Each row below holds a small network's activations on one input, seen along a few directions.
In each table, some parts of the input vary, and every possible input appears once, in random order.
Descriptions start from the smaller parts, as in this example, which fits no table here: one of 6 places along a line, together with either a single point or one of 9 places around a ring or (one of 3 separate values, together with one of 8 places around a ring).
Shared parts are said once, and a part with two or three values counts as separate values.

Other details of the inputs vary at random and push rows far along two fixed directions, the same in every table; ignore that.

Table:
r1: [-59,-66,-6,-14,35,-5,5,30,31,47,49,-48,43]
r2: [63,55,15,-22,-52,24,-25,-67,-38,-56,-45,45,-28]
r3: [26,35,20,14,18,-14,-5,2,-8,8,13,-1,-27]
r4: [-48,-74,-57,-3,32,12,-38,4,32,25,27,-43,76]
r5: [38,30,-6,42,-7,24,22,8,-1,74,-5,-21,-43]
r6: [0,5,36,-6,20,-45,-85,-39,-34,-69,22,44,31]
r7: [39,1,-41,33,-48,59,-37,5,11,42,-16,10,-31]
r8: [43,20,-23,40,-18,14,48,-5,14,60,-27,-1,-22]
r9: [53,69,50,20,-13,-8,-9,-8,-29,-38,-11,49,-73]
r10: [-7,-26,-16,26,2,21,23,25,30,93,8,-51,3]
r11: [8,-20,-63,-22,-16,62,3,-21,32,62,-15,-55,43]
r12: [4,-14,-45,19,27,23,32,25,34,68,10,-56,4]
r13: [61,40,-29,28,-78,27,-32,6,-29,-12,-36,43,-36]
r14: [20,22,0,38,-21,38,23,21,6,55,-15,-11,-59]
r15: [-60,-53,-11,-24,14,-11,24,11,29,-14,16,-10,23]
r16: [-3,0,34,-43,9,0,-63,-43,-19,-28,19,-12,42]
r17: [-94,-57,-31,-15,32,3,33,25,37,17,4,-52,28]
r18: [-24,-20,-59,3,1,34,45,33,49,49,-14,-45,-18]
r19: [59,24,-14,21,-7,24,19,18,4,68,0,-4,-41]
r20: [-3,9,45,-17,31,-64,2,-36,-27,-75,18,54,23]
r21: [-75,-67,-41,-36,32,4,29,35,43,10,11,-36,30]
r22: [-32,-23,-18,-16,-2,-14,-45,-27,-1,-67,-9,33,29]
r23: [-6,7,70,3,38,-68,-10,-34,-32,-64,14,35,22]
r24: [-27,-11,39,-24,27,-23,-16,16,-4,-41,21,23,-5]
r25: [62,63,-1,41,-10,0,39,-25,-21,17,-30,27,-47]
r26: [73,48,15,-3,-60,60,-35,-35,-22,7,-32,16,-42]
r27: [-42,-15,30,-9,10,-37,14,-13,-1,-49,-7,20,7]
r28: [42,62,11,32,-50,7,27,20,-33,1,-34,21,-62]
r29: [-65,-46,0,-25,-6,-15,13,48,11,-13,24,-19,31]
r30: [-1,17,36,-27,46,-62,0,-26,-25,-77,11,52,19]
r31: [57,12,-70,35,-31,38,-10,-19,13,43,-29,13,-1]
r32: [-30,-41,-6,-20,55,-22,9,16,15,5,29,-23,40]
r33: [-29,-1,18,-56,-32,5,-46,-10,-24,-61,-5,-5,41]
r34: [-32,-27,-31,15,-39,27,39,58,26,62,-13,-45,-1]
r35: [-31,-3,21,-33,2,-33,-1,35,-17,-56,10,19,8]
r36: [-49,-21,-18,-18,53,-24,20,8,27,-5,17,-30,39]
r37: [97,51,-2,4,-35,42,-21,-58,-30,12,-27,9,-12]
r38: [64,8,-18,37,-15,22,36,2,5,60,-3,-1,-28]
r39: [-32,29,50,-25,9,-57,-15,17,-32,-97,10,28,-3]
r40: [-55,-50,19,-15,16,-3,-2,26,22,1,32,-12,16]
r41: [23,25,15,28,21,-13,17,-15,-18,7,-1,1,-13]
r42: [-32,3,83,-5,16,-49,-26,-13,-27,-70,14,42,-6]
Description of these inputs: one of 6 places around a ring, together with either one of 2 separate values or one of 5 places around a ring.
Question: The inputs of r21 and r35 match in every part but the place on the ring of 6. If r27 is changed in the same way as r21 into r35, which row does it become?
Answer: r34
Question: The inputs of r11 and r33 match in every part but the place on the ring of 6. If r25 is changed in the same way as r11 into r33, which row does it become?
Answer: r28
Question: List by row number the other rows that have the place on the ring of 6 in common with r6.
Answer: r1, r3, r5, r10, r16, r19

Table:
r43: [-23,-27,-44,1,-34,38,-18,34,23,28,-9,-22,-2]
r44: [-81,-43,30,-5,32,-26,20,45,10,3,32,-36,22]
r45: [-18,2,-13,6,3,-7,52,48,14,5,-8,3,-37]
r46: [-12,-9,-48,-11,-33,27,12,22,6,16,-15,-17,7]
r47: [6,22,74,-27,13,-32,-49,-47,-40,-79,10,43,7]
r48: [-36,-34,-45,-33,-23,36,3,35,32,22,1,-48,25]
r49: [118,74,12,74,-26,13,40,7,-17,81,-16,23,-80]
r50: [5,8,54,-12,11,-51,-31,-55,-35,-85,-3,58,15]
r51: [-19,-15,-20,13,28,1,65,24,37,51,-1,-26,-22]
r52: [36,1,-14,4,13,26,-24,-10,-2,41,9,-21,7]
r53: [63,34,3,30,0,1,-37,-36,-25,0,-3,30,-21]
r54: [-33,-24,0,-34,14,10,-8,-14,19,1,10,-34,40]
r55: [-9,-7,-17,8,-21,28,-20,1,8,9,-6,-4,-6]
r56: [-24,-3,30,-26,-6,-50,-35,-16,-34,-108,4,54,18]
r57: [61,53,-10,50,-23,15,65,22,1,36,-39,24,-87]
r58: [-44,-22,-15,-22,6,-4,-1,-4,9,-22,1,-16,43]
r59: [23,33,44,-15,35,-60,-34,-59,-42,-78,11,56,33]
r60: [1,0,-19,-6,-5,10,12,-21,10,21,-16,-8,18]
r61: [18,34,37,-18,-10,-11,-27,-32,-35,-68,-12,23,-4]
r62: [-59,-23,24,-4,2,-30,17,55,6,-9,26,-16,1]
r63: [119,72,-17,66,-7,16,65,0,-4,69,-22,28,-91]
r64: [48,36,19,17,-33,-9,-9,-35,-34,-51,-24,58,-25]
r65: [-10,-24,-29,11,-11,36,-10,-2,31,50,-7,-27,3]
r66: [-33,-27,-18,-30,-19,25,-24,34,13,5,1,-19,15]
r67: [-6,-34,-20,0,33,-15,-14,-16,10,6,17,-8,47]
r68: [-10,-17,-7,-24,40,-7,-22,-18,3,2,22,-32,49]
r69: [-36,-39,-27,-17,-6,44,-14,20,29,34,10,-44,21]
r70: [-44,-21,35,5,28,-25,26,17,4,19,29,-22,3]
Question: What do these inputs look like to the network?
Answer: one of 4 places along a line, together with either one of 2 separate values or one of 5 places around a ring
Question: The inputs of r47 and r52 match in every part but the place on the line of 4. If r54 is changed in the same way as r47 into r52, which row does it become?
Answer: r68
Question: Change only the choice among 2 separate values in r49. List by row number the other rows that result.
Answer: r63
Question: A walk changes only the place on the ring of 5. It starts at r66 and steps to r48. List the rest of the walk in order.
Answer: r46, r56, r43
Question: Change only the place on the line of 4 in r53. List by row number the other rows that result.
Answer: r43, r55, r65
